[[102  92 111 101 113  94 109]
 [103 141  96 103  99  70 127]] result: 102

[[ 98 111 109 148 104]
 [ 75 113  84  94 117]
 [ 96 118  82  61  68]] result: 98

[110 105 145  82] result: 110

[ 93 148  91  90 101] result: 93

[156  74  90  63] result: 156

[100  55  93 102] result: 100

[127 133  60  63  49  74 115] result: 127

[105 146  92  97 105 112 102] result: 105

[ 44 114 126  89  50  63] result: 44

[[133  87  72 135 115]
 [ 68  61 108  88  57]
 [ 83  85 122  67  67]] result: 133
---
array([[122, 108, 141, 105, 130, 122],
       [ 91, 149, 149,  68,  98,  89]]) ==> 108

[ 52, 110,  81,  97] ==> 110

[107, 148, 102,  94] ==> 148

array([[144, 128, 143, 118, 135,  57],
       [129, 121, 130, 119, 114,  66]]) ==> 128

[ 52,  84, 115,  92, 101, 155,  84] ==> 84

[ 89, 102, 100,  58] ==> 102

[108,  96,  98, 157] ==> 96

[132, 122, 146, 149] ==> 122

array([[135,  79, 146,  96, 111],
       [ 73,  68,  97, 115,  88],
       [120,  81, 133, 119,  82]]) ==> 79
---
[[152 155  63  75 128 121]
 [ 63  61 145 135  77  91]
 [146 147  71  87 126 113]] → 128

[[107 116  97  92 107 103 113]
 [ 97  85 104  87  87  90  98]
 [107 101 101 142 117  97  87]] → 103

[[ 99  99  93 102 132 151 154]
 [104  96 101 102 105 106 148]
 [ 97 114 145 149 154 148 152]] → 151

[[114  61 114 124 108]
 [ 88 102 137  68 137]
 [ 61  92 146 112 117]] → 124

[[ 67  95  63  81 155 113]
 [ 85 130 106  53  50 127]
 [120  64  83  89 117 111]] → 155

[[122  81  97 103  94]
 [133  85 103  55 125]
 [116  95  78 100  77]] → 103

[[125 106 119 105  64 133  97]
 [ 84  70  51  96 154  62  76]
 [132 101 133 112  67 135 103]] → 133

[[123  91 136  94 114 102]
 [151  82 141 101 104 112]
 [113 100  69  77 113 115]] → 114

[[ 94 106 115  91  97  98  98]
 [ 79 117 150 104 142  72 112]
 [116 111 134  76  83 120  97]] → 98
---
array([137,  53,  75, 106, 155,  56]) => 56, 137

array([[138, 149, 118,  90, 102],
       [145,  42, 115, 101,  43]]) => 102, 145

array([[149, 110, 154, 130],
       [144, 109, 149, 125]]) => 130, 144

array([[109, 102, 116, 132],
       [ 42, 156, 141, 123]]) => 132, 42

array([108,  66,  47, 132,  89,  98]) => 98, 108

array([[ 86, 101,  97, 101],
       [124,  68,  97,  68],
       [ 91,  48,  83,  48]]) => 101, 91
---
[ 75  73  51 149 123  95  90] => 149, 51

[103  87 102  83  82  71  48] => 103, 48

[[117  94 113  98 120  93 103]
 [126 125  84  99  97  82 101]
 [144 104 116 100 133 111 106]] => 144, 82

[[131 119  94  84 145 103  65]
 [136 121  89  81 134 102  74]] => 145, 65

[ 86  54  68  78 102  81] => 102, 54

[111 112 124 126 119  54] => 126, 54

[[ 85 137 137  60  81]
 [ 85 117 152  73  73]] => 152, 60

[[107  92 100 118 109  98  82]
 [ 94  89 114  68 108  64 109]
 [109  44 130 142  89 126  82]] => 142, 44
---
array([[101, 100, 101, 101, 100, 100, 100],
       [155,  75, 142, 157,  77,  63, 116],
       [125, 117,  96, 124, 116,  67,  63]]) Out: 142

array([[ 84, 151,  99,  59],
       [ 84, 137,  85, 101]]) Out: 99

array([[117,  97, 123,  94],
       [ 71, 135,  95,  46]]) Out: 123

array([[ 80, 154, 154,  85, 116],
       [101,  99,  98, 101,  99]]) Out: 154

array([[ 80, 110,  89, 112],
       [ 98,  57,  94,  78],
       [115,  88, 108,  87]]) Out: 94

array([[105,  65, 104,  67,  83],
       [ 79,  72, 118,  78,  57],
       [111,  72, 100,  72,  94]]) Out: 118

array([[130, 109,  85,  97, 139],
       [ 78,  93,  59, 125, 104],
       [ 86,  86,  61, 137,  98]]) Out: 59

array([[ 82, 118,  86, 117,  61,  59],
       [ 95, 100,  96, 120,  69,  43],
       [119,  84, 114,  77, 138, 148]]) Out: 96

array([[113, 101,  84, 121, 122, 121,  93],
       [ 96, 115, 153,  72,  68,  85, 142],
       [116, 104,  64, 150, 155, 111,  56]]) Out: 153

array([[ 79,  58, 141, 135],
       [152,  65,  77,  93],
       [104, 106,  88, 128]]) Out: 77
---
[101, 54, 77, 121, 149] >> 77, 149
[48, 105, 71, 58, 140, 120, 114] >> 58, 140
[94, 90, 114, 53, 96] >> 114, 114
[[121, 86, 87, 124, 75, 97, 78], [119, 93, 102, 115, 69, 97, 71], [110, 98, 93, 89, 88, 102, 54]] >> 115, 124
[[105, 49, 90, 105, 86, 134, 77], [109, 60, 85, 123, 112, 98, 95], [86, 108, 133, 123, 106, 72, 98]] >> 123, 134
[72, 128, 80, 137, 75, 154, 139] >> 137, 154
---
array([[ 91,  72,  87, 104,  90],
       [ 93,  44,  88, 111,  98],
       [ 91,  66,  94, 105,  99]]) ans = 94

array([[102, 119, 106, 105],
       [119, 137, 146, 139],
       [143,  98, 145, 143]]) ans = 145

array([[ 76,  83, 130, 136, 103,  97],
       [ 80,  82, 121, 132,  81, 118],
       [ 92,  98, 101,  93, 146,  57]]) ans = 101

array([[ 77, 125, 130,  68,  92, 144],
       [ 63, 135, 152, 120,  94, 146],
       [ 56,  70, 116, 112, 143, 143]]) ans = 116

array([[ 44,  80,  57, 123],
       [139,  91, 113,  63],
       [119,  72,  81,  78]]) ans = 81

array([[ 73, 102, 110,  90,  93],
       [ 78,  82,  49, 136, 119],
       [ 75, 103,  86, 106,  81]]) ans = 86

array([[105, 112, 110,  58, 101],
       [115, 120,  72,  77, 107],
       [ 70,  73,  83,  86, 100]]) ans = 83
---
[ 88, 145,  94,  97, 102] value 102
[130, 134,  58,  91] value 91
[110, 106,  66,  54, 128,  77] value 77
[ 88, 108, 125, 139,  57] value 57
[100, 156, 105,  75,  79,  87] value 87
[ 89, 115,  86,  50, 133, 108] value 108
[ 51,  94, 123,  69, 143,  61] value 61
---
array([[ 99, 122,  60,  90, 111,  85,  66],
       [120, 132,  72,  83, 118,  76,  59],
       [ 96, 118,  65,  96, 105,  82,  72]]) --> 83, 132

array([ 53, 114, 107,  91, 116]) --> 107, 116

array([[ 81, 123,  78, 104,  86, 130,  88],
       [ 99, 106,  93, 119,  90,  86,  74],
       [ 74, 145,  62, 110, 134,  97, 110]]) --> 119, 145

array([133,  71,  91, 111,  52]) --> 91, 133

array([[ 91,  86,  94, 111, 112],
       [ 51, 146, 116, 156,  74],
       [ 85, 113,  94,  97,  94]]) --> 116, 156

array([139,  98, 146,  95,  49]) --> 146, 146

array([ 64, 149, 142, 104,  88,  95, 118]) --> 104, 149

array([108,  95,  52,  93, 104, 118, 111]) --> 93, 118
